These are the activations of a small neural network, seen along a few directions. Each row is one input.
In each table, some parts of the input vary, and every possible input appears once, in random order.
A made-up example of a description, with smaller parts first: one of 8 places around a ring, together with either a single point or one of 11 places around a ring or (one of 3 separate values, together with one of 6 places along a line).
Shared parts are said once, and a part with two or three values counts as separate values.
In the rows, 128 means zero.

Other details of the inputs vary at random and push rows far along two fixed directions, the same in every table; ignore that.

Rows:
R1: [130  88 147 109 116 161 188  90 140  95 183 158 176]
R2: [106 118  99 151 119 163  94 124 101 133 125 122  89]
R3: [146 103 133 111 132 138 170  79 125  67 154 158 191]
R4: [128 121  97 132 115 118  88 133 141 116 110 128  97]
R5: [137 134 106 155 105 128  90 134 152 117 110 141 101]
R6: [174 183 188 104 159 100 175 170 143 211 126 116 132]
R7: [160 170 179  82 185  89 178 165 128 204 130 107 115]
R8: [113 108 136 127 126 145 164  84  88  77 150 127 210]
R9: [ 99 135 111 172 114 137  91 138 117 121 108 120 114]
R10: [218 182 157  84 161 135 160 138 109 212 122 123 113]
R11: [122 127  87 147 101 117  60 148 153 124  93 126  71]
R12: [ 89 107 116 128 120 106 106 148 159 124 128 123  95]
R13: [ 86 121 104 148 141 125  93 132 105 114 115 114  98]
R14: [119 113 140 135 115 149 162  87  94  80 144 129 216]
R15: [ 95 111 121 135 109 109 104 151 165 125 122 126 101]
Description of these inputs: one of 3 separate values, together with either a single point or one of 4 places along a line.
The inputs of R7 and R3 match in every part but the choice among 3 separate values. If R12 is changed in the same way as R7 into R3, which row does it become?
Answer: R4
Which other rows agree with R2 in the choice among 3 separate values? List them by row number.
Answer: R8, R9, R13, R14
Which other rows does R14 become when the choice among 3 separate values takes its other values? List them by row number.
Answer: R11, R15

Rows:
R16: [142 149 153 119 150 138 161 120  90 149 133 116 158]
R17: [109 100 103 152  96 150 111 103 131  78 135 143 144]
R18: [116 132 110 132 131 117  83 169 156 168 110 122  39]
R19: [133 153 131 121 147 116 116 149 109 167 109 105 105]
R20: [126 152 149 111 149  92 132 169 144 176 116 107 104]
R21: [ 99 106 104 154 113 142 107 105 113  76 124 133 145]
R22: [114  95 105 146  94 147 115 105 149  78 140 152 138]
R23: [158 130 160  96 142 131 189 102 113 123 154 134 192]
R24: [161 172 185  94 169 102 183 163 128 206 132 110 137]
R25: [137 123 129 126 127 134 144 105 116 102 137 136 164]
R26: [102  84 110 130 106 134 122 109 154  76 143 149 131]
R27: [128 117 113 137 108 133 105 133 155 120 122 141 101]
R28: [171 151 152 112 136 133 162 121 118 150 134 129 160]
R29: [105 142 105 147 134 124  76 162 121 165 102 106  55]
R30: [153 145 153 103 149 124 165 122 107 148 135 120 160]
R31: [170 135 158 100 141 130 185 101 121 120 149 142 189]
R32: [101 142 105 145 134 117  73 159 115 155  93 101  68]
R33: [ 99  85 110 139 105 148 125 105 146  79 152 151 131]
R34: [115 150 104 155 125 126  70 157 115 158  89 106  71]
R35: [105 116 110 141 122 137 107 130 127 124 129 127 102]
R36: [130 113 137 121 128 144 158 106 124 111 154 140 157]
R37: [132 110 135 113 126 131 154 109 133 105 147 140 157]
R38: [103 102 102 150 110 141 109 103 120  74 129 138 144]
R39: [151 156 129 120 144 112 118 148 126 164 111 118 101]
R40: [147 160 129 133 136 127 113 146 110 168 106 111 109]
R41: [124 117 110 132 118 122 105 132 153 114 121 138 100]
R42: [159 155 174 101 153 102 178 135 132 155 136 123 171]
R43: [ 92  92 118 153  91 132 121 115 159  73 141 147 150]
What is each input in this table made of?
Answer: one of 4 places along a line, together with either a single point or one of 6 places along a line
The inputs of R30 and R25 match in every part but the place on the line of 4. If R20 is changed in the same way as R30 into R25, which row does it become?
Answer: R42
Which other rows agree with R36 in the place on the line of 4? List them by row number.
Answer: R16, R18, R24, R29, R33, R35
